These are the activations of a small neural network, seen along a few directions. Each row is one input.
In each table, some parts of the input vary, and every possible input appears once, in random order.
Descriptions start from the smaller parts, as in this example, which fits no table here: line(6) and (point or line(9) or (values(3) and ring(5))).
Shared parts are said once, and a part with two or three values counts as separate values.
In the rows, zero is written as 100.

Other details of the inputs vary at random and push rows far along three fixed directions, the same in every table; ignore that.

Table:
row 1: 107 75 107 132 84 111 97 112 89 72 95 85 111
row 2: 105 97 111 62 124 102 36 135 68 87 96 146 76
row 3: 120 79 86 125 93 109 102 111 91 99 111 99 116
row 4: 86 187 110 116 110 124 164 66 78 88 82 99 99
row 5: 94 103 109 81 109 90 109 90 94 102 99 92 103
row 6: 96 135 113 85 108 102 132 82 87 80 87 97 84
row 7: 91 60 106 67 99 65 46 122 120 128 107 107 86
row 8: 100 63 85 103 78 66 112 90 144 130 122 71 117
row 9: 93 78 117 118 92 95 102 99 102 85 107 90 115
row 10: 93 107 90 123 105 113 93 101 108 109 90 97 104
row 11: 96 126 98 129 99 121 106 91 91 103 97 95 104
row 12: 103 96 78 56 104 56 124 77 143 159 112 73 99
row 13: 86 86 83 55 115 84 38 120 147 127 103 114 90
row 14: 98 107 109 104 103 102 98 107 80 93 97 121 87
row 15: 99 62 96 92 85 74 108 87 144 120 108 57 111
row 16: 118 66 97 139 87 115 93 117 88 63 119 95 136
row 17: 109 88 103 70 114 109 45 137 80 71 117 142 92
row 18: 110 107 94 125 92 120 126 103 83 79 93 97 98
row 19: 96 86 107 105 92 96 109 93 100 101 87 76 98
row 20: 97 180 109 91 115 127 170 40 73 102 67 115 100
row 21: 104 125 96 105 104 106 136 94 89 111 100 115 84
row 22: 97 98 99 154 87 124 104 104 108 70 100 86 135
row 23: 95 105 111 63 121 103 45 132 73 90 98 158 62
row 24: 85 133 112 55 123 112 25 128 85 104 91 148 62
row 25: 89 100 117 98 99 94 97 103 87 78 104 110 99
row 26: 100 103 116 96 111 100 92 103 71 94 91 103 98
row 27: 89 113 120 49 123 97 50 122 76 85 77 132 57
row 28: 105 116 77 73 97 85 144 79 131 127 103 82 87
row 29: 90 91 89 62 107 85 39 117 141 124 108 113 93
row 30: 120 71 69 92 94 70 112 93 139 160 118 73 109
row 31: 98 127 114 96 115 105 130 86 73 83 94 99 102
row 32: 93 137 94 99 94 96 127 79 126 125 106 82 107
row 33: 117 43 94 164 68 123 86 124 95 59 109 81 131
row 34: 92 145 112 99 111 96 143 81 74 106 82 111 80
row 35: 97 93 102 101 95 91 107 100 105 94 111 105 103
row 36: 100 87 105 115 94 107 97 112 92 74 113 115 107
row 37: 91 110 114 78 106 99 100 96 94 79 90 100 85
row 38: 91 137 98 117 112 119 110 91 92 106 84 104 93
row 39: 104 135 108 104 117 108 136 85 64 99 84 103 93
row 40: 108 76 79 70 97 56 109 84 139 171 108 66 102
row 41: 109 76 100 145 82 117 113 104 89 73 98 81 114
row 42: 105 42 113 182 69 117 91 116 83 60 112 83 140
row 43: 103 83 110 75 118 109 39 133 77 66 107 136 95
row 44: 109 83 78 81 89 88 100 70 139 168 92 91 113
row 45: 111 45 102 153 70 120 89 118 104 48 114 78 136
row 46: 90 169 104 106 118 122 133 76 80 109 80 107 82
row 47: 105 86 70 64 91 67 120 83 155 144 109 72 91
row 48: 106 81 89 126 81 102 118 104 111 89 121 98 117
Each input here is: values(2) and (point or line(5) or (values(3) and line(6))).
Q: The inputs of row 17 and row 3 match in every part but the values(2) part. If row 6 is changed in the same way as row 17 into row 3, which row does it become?
A: row 1
Q: The inputs of row 24 and row 32 match in every part but the values(2) part. If row 14 is changed in the same way as row 24 into row 32, which row does it become?
A: row 35

Table:
row 49: 98 115 92 154 80 115 152 76 113 98 99 65 124
row 50: 107 77 110 150 88 116 95 128 65 63 107 108 103
row 51: 98 111 107 128 99 123 99 98 83 86 86 101 105
row 52: 103 79 94 132 77 88 139 85 123 99 118 64 131
row 53: 101 126 102 172 84 130 167 69 84 84 85 67 125
row 54: 104 82 78 123 85 94 105 91 136 131 111 74 125
row 55: 101 35 84 84 77 58 79 103 159 141 117 64 108
row 56: 97 89 118 138 87 118 102 113 79 41 111 100 121
row 57: 97 99 99 92 97 83 122 88 112 109 106 87 104
row 58: 98 79 98 80 94 74 103 91 123 124 100 82 94
row 59: 80 168 112 24 131 78 122 83 93 114 85 125 49
row 60: 108 78 97 114 89 88 126 82 108 117 103 72 119
row 61: 102 95 77 69 104 78 79 96 141 158 110 97 104
row 62: 105 105 117 108 114 115 79 128 44 74 95 139 79
row 63: 92 111 90 86 101 92 96 93 124 128 95 93 89
row 64: 96 101 97 76 102 77 110 92 117 115 110 94 98
row 65: 101 54 93 106 94 106 20 139 119 93 119 116 119
row 66: 90 167 104 43 134 97 105 79 86 139 69 126 56
row 67: 112 107 96 128 91 109 157 84 93 77 96 68 110
row 68: 94 108 102 75 104 81 117 87 108 114 99 94 90
row 69: 109 56 88 113 80 75 116 87 132 127 116 62 128
row 70: 103 79 97 86 95 77 110 86 118 129 99 79 101
row 71: 112 85 68 68 98 78 101 97 140 145 117 103 95
row 72: 104 142 106 116 111 105 157 86 57 103 88 108 79
row 73: 103 47 98 106 93 106 16 137 112 97 108 114 113
row 74: 110 84 110 132 90 124 102 118 77 38 100 93 109
row 75: 111 138 89 105 106 114 154 78 84 103 97 111 98
row 76: 118 59 80 116 80 87 122 96 129 107 112 56 120
row 77: 100 115 103 128 102 124 100 100 83 86 95 108 115
row 78: 86 113 104 73 109 103 60 113 106 103 88 118 73
row 79: 96 142 111 101 110 103 151 76 76 87 94 101 100
row 80: 104 58 68 73 90 65 64 101 167 172 116 79 108
row 81: 101 135 93 32 131 66 106 95 90 163 92 127 45
row 82: 113 104 90 69 111 91 118 89 101 117 95 88 90
row 83: 102 98 116 148 96 139 80 112 64 59 86 110 116
row 84: 102 73 88 92 99 96 46 121 125 118 114 110 113
row 85: 118 41 97 96 95 105 43 136 98 73 111 101 110
row 86: 92 131 95 88 109 101 107 89 108 119 91 103 89
row 87: 96 100 116 148 92 139 83 115 71 51 88 107 111
row 88: 87 143 108 86 118 119 82 109 84 82 93 132 84
row 89: 98 114 93 154 80 115 152 76 111 99 96 63 121
row 90: 103 107 112 134 104 137 74 115 65 64 95 122 119
row 91: 103 39 111 113 87 100 48 129 99 72 111 101 118
row 92: 98 99 113 64 116 92 72 107 85 99 97 122 87
row 93: 117 89 100 129 98 135 88 118 66 60 107 130 117
row 94: 101 114 109 131 93 105 158 74 84 86 95 78 116
row 95: 106 47 90 105 84 80 63 135 117 113 121 98 93
row 96: 104 82 115 106 103 110 72 117 75 67 109 118 115
row 97: 92 81 93 61 95 62 94 96 140 133 106 84 85
row 98: 100 91 103 94 96 86 119 85 106 113 95 82 99
row 99: 96 120 91 143 86 115 140 83 114 95 105 76 122
row 100: 92 110 96 78 111 102 60 115 111 106 103 122 92
row 101: 102 138 101 127 103 118 145 71 83 110 82 90 108
row 102: 100 89 113 86 113 101 49 142 65 82 101 143 69
row 103: 105 109 78 75 97 89 119 94 129 122 111 106 86
row 104: 101 102 106 155 78 106 172 71 93 80 98 59 127
row 105: 116 48 88 88 93 90 68 121 119 97 111 86 106
row 106: 97 73 89 68 92 62 96 95 143 135 112 80 96
row 107: 96 104 86 95 97 90 103 89 128 135 97 85 98
row 108: 95 107 99 86 110 105 65 110 103 107 95 117 92
row 109: 87 107 118 65 110 92 80 108 91 86 89 116 71
row 110: 92 117 126 83 118 112 76 115 59 58 93 136 86
row 111: 103 60 87 113 75 72 118 91 143 120 121 60 125
row 112: 106 82 118 136 94 120 97 108 66 56 104 104 127
row 113: 89 170 113 41 135 88 136 73 75 115 81 123 63
row 114: 98 130 116 89 113 101 136 76 70 100 80 101 88
row 115: 102 51 100 116 91 112 23 136 107 85 107 112 114
row 116: 94 115 124 81 120 112 73 116 60 61 98 138 91
row 117: 86 130 116 89 119 127 55 124 73 64 90 142 82
row 118: 109 139 92 123 100 122 163 79 81 85 98 107 103
row 119: 104 127 86 79 106 101 125 92 106 107 103 117 83
row 120: 94 88 110 72 105 86 77 108 101 97 98 108 87
row 121: 87 155 102 100 110 114 128 84 95 97 89 105 87
row 122: 93 112 103 98 94 86 139 81 109 102 100 81 97
row 123: 89 162 98 27 137 88 90 86 99 149 79 133 56
row 124: 96 93 109 140 92 130 73 119 86 60 99 108 115
row 125: 89 114 112 74 120 117 34 131 84 78 94 146 81
row 126: 109 59 91 124 78 81 127 83 126 122 111 58 129
Q: What do these inputs look like to the network?
A: line(6) and (values(3) or (values(2) and line(5)))
Q: The inputs of row 101 and row 89 match in every part but the line(6) part. If row 60 is changed in the same way as row 101 into row 89, which row does it become?
A: row 97
Q: The inputs of row 69 and row 68 match in every part but the line(6) part. If row 83 is changed in the same way as row 69 into row 68, which row does it become?
A: row 53
Q: Which other rows does row 85 become when the values(3) part takes its other values? List them by row number.
A: row 62, row 75
Q: Which other rows agree with row 52 in the line(6) part? List them by row number.
A: row 50, row 55, row 63, row 67, row 87, row 88, row 104, row 106, row 111, row 117, row 119, row 124
Q: Which other rows does row 124 become when the line(6) part takes its other values? List them by row number.
A: row 49, row 80, row 86, row 108, row 123
Q: Which other rows agree with row 54 in the line(6) part? List them by row number.
A: row 51, row 65, row 71, row 72, row 79, row 91, row 94, row 98, row 105, row 108, row 110, row 115
Q: Which other rows does row 90 become when the values(2) part takes its other values? List them by row number.
A: row 112
Q: Which other rows does row 56 become when the values(2) part takes its other values? List them by row number.
A: row 99

Table:
row 127: 101 77 98 87 107 100 48 127 94 92 110 133 96
row 128: 79 149 108 48 122 68 117 86 105 136 87 103 67
row 129: 93 152 81 43 129 88 114 85 108 145 85 114 61
row 130: 95 148 95 51 122 86 104 71 115 145 82 103 83
row 131: 94 88 85 84 87 67 121 83 148 136 108 74 108
row 132: 101 153 115 86 118 111 144 86 51 72 79 116 74
row 133: 100 114 119 49 115 102 66 120 69 76 97 143 69
row 134: 112 92 113 128 90 109 125 82 76 80 93 78 128
row 135: 110 71 104 82 107 100 58 131 93 86 108 126 94
row 136: 108 98 101 166 82 115 115 102 93 85 107 75 130
row 137: 109 95 82 64 110 71 117 93 124 142 103 94 85
row 138: 94 91 93 79 98 59 119 85 131 146 111 64 90
row 139: 100 87 78 102 90 92 100 92 130 156 98 84 97
row 140: 102 160 117 82 126 116 144 87 55 81 83 130 75
row 141: 96 112 100 76 118 118 53 126 81 85 96 138 81
row 142: 97 55 102 98 97 93 59 123 105 76 110 99 99
row 143: 84 137 120 50 124 116 54 120 85 77 91 147 66
row 144: 93 163 108 92 128 116 136 84 55 86 82 133 77
row 145: 98 55 109 104 88 101 60 122 103 70 117 102 108
row 146: 102 86 100 95 99 109 41 128 105 83 107 125 98
row 147: 98 112 105 85 111 113 51 122 89 78 96 135 84
row 148: 118 76 104 154 88 114 137 81 90 90 100 68 146
row 149: 103 109 103 152 85 123 112 92 90 92 88 94 109
row 150: 107 53 94 116 85 101 60 123 110 95 126 113 123
row 151: 103 72 95 101 94 116 47 130 103 89 115 120 109
row 152: 97 103 113 126 89 112 135 87 86 69 106 87 111
row 153: 90 144 130 102 118 118 133 70 55 67 78 100 96
row 154: 88 162 114 101 121 127 129 90 69 68 75 113 81
row 155: 97 80 86 84 94 71 116 86 133 125 110 71 95
row 156: 94 60 102 104 93 94 56 126 113 77 105 103 109
row 157: 93 57 116 101 93 101 44 125 92 82 99 110 88
row 158: 107 68 113 87 99 89 51 135 82 86 108 109 93
row 159: 106 144 112 100 120 117 146 89 58 78 84 118 85
row 160: 85 134 100 53 110 76 122 81 120 126 94 105 79
row 161: 96 62 110 94 95 99 57 123 100 71 113 108 99
row 162: 116 87 96 139 96 110 136 98 86 82 100 86 117
row 163: 112 82 105 151 72 109 141 87 82 92 92 71 115
row 164: 105 93 102 155 91 106 122 98 81 96 110 86 126
row 165: 111 59 108 103 102 93 53 139 89 92 112 110 103
row 166: 102 91 107 158 83 125 123 82 102 79 94 61 148
row 167: 101 78 99 86 106 100 48 126 95 92 112 134 97
row 168: 103 84 97 97 102 108 40 129 104 82 104 123 96
row 169: 111 88 86 73 98 76 118 92 128 140 113 92 97
row 170: 99 110 106 89 106 115 54 121 92 78 101 133 90
row 171: 94 130 111 65 117 114 50 119 85 82 96 149 74
row 172: 104 80 101 168 79 118 121 91 86 99 99 90 125
row 173: 100 138 95 32 120 72 125 83 101 132 90 109 58
row 174: 112 75 85 85 83 73 120 90 128 129 115 75 105
row 175: 101 95 104 154 79 127 123 96 102 68 106 78 132
row 176: 85 138 125 133 100 122 136 85 63 71 71 106 95
row 177: 98 139 82 66 115 83 113 82 121 136 90 102 74
row 178: 109 88 93 158 80 114 140 87 95 90 115 85 136
row 179: 106 75 81 103 93 77 111 74 134 154 109 73 130
row 180: 110 45 104 112 90 101 54 130 99 102 101 110 101
row 181: 105 63 89 111 96 114 45 133 103 86 110 112 110
row 182: 95 102 85 77 97 84 105 90 144 134 105 82 96
row 183: 103 95 76 83 100 85 107 77 136 159 100 72 116
row 184: 108 91 91 167 81 117 129 100 93 99 110 66 135
row 185: 91 75 111 104 96 115 35 131 103 87 93 115 93
row 186: 83 175 125 97 125 122 125 94 59 79 78 113 76
row 187: 110 83 85 74 90 71 119 90 126 131 110 80 96
row 188: 100 98 102 150 85 125 122 97 100 69 100 79 126
row 189: 96 97 82 84 97 83 106 91 144 132 103 77 98
row 190: 105 90 73 92 90 90 107 93 136 142 114 84 108
row 191: 92 113 114 126 88 112 130 90 91 70 100 96 117
row 192: 106 85 71 98 89 90 107 94 137 141 114 80 111
row 193: 96 106 110 122 96 109 133 88 83 70 99 87 103
row 194: 112 93 100 130 90 106 136 94 80 74 98 82 111
row 195: 103 91 75 85 104 73 110 89 128 145 108 93 97
row 196: 91 96 89 74 96 70 112 88 139 130 103 85 97
row 197: 91 94 93 73 97 67 111 72 141 145 96 70 113
row 198: 85 157 120 102 116 116 140 85 64 63 76 116 86
Q: What do these inputs look like to the network?
A: ring(8) and (values(3) or line(6))
Q: The inputs of row 193 and row 147 match in every part but the ring(8) part. If row 152 is changed in the same way as row 193 into row 147, which row does it become?
A: row 171
Q: The inputs of row 137 and row 189 match in every part but the ring(8) part. If row 148 is changed in the same way as row 137 into row 189, which row does it become?
A: row 166
Q: Which other rows does row 163 become when the values(3) part takes its other values? List them by row number.
A: row 134, row 158
Q: Which other rows agree with row 184 in the ring(8) part? List them by row number.
A: row 129, row 139, row 141, row 151, row 181, row 183, row 190, row 192
Q: A walk changes only the line(6) part. It starts at row 191 and steps to row 160. List the rest of the walk in order.
A: row 131, row 196, row 198, row 156
Q: Which other rows does row 186 become when the values(3) part takes its other values? List them by row number.
A: row 166, row 185
Q: Which other rows does row 132 become when the line(6) part takes its other values? List them by row number.
A: row 133, row 173, row 174, row 187, row 194
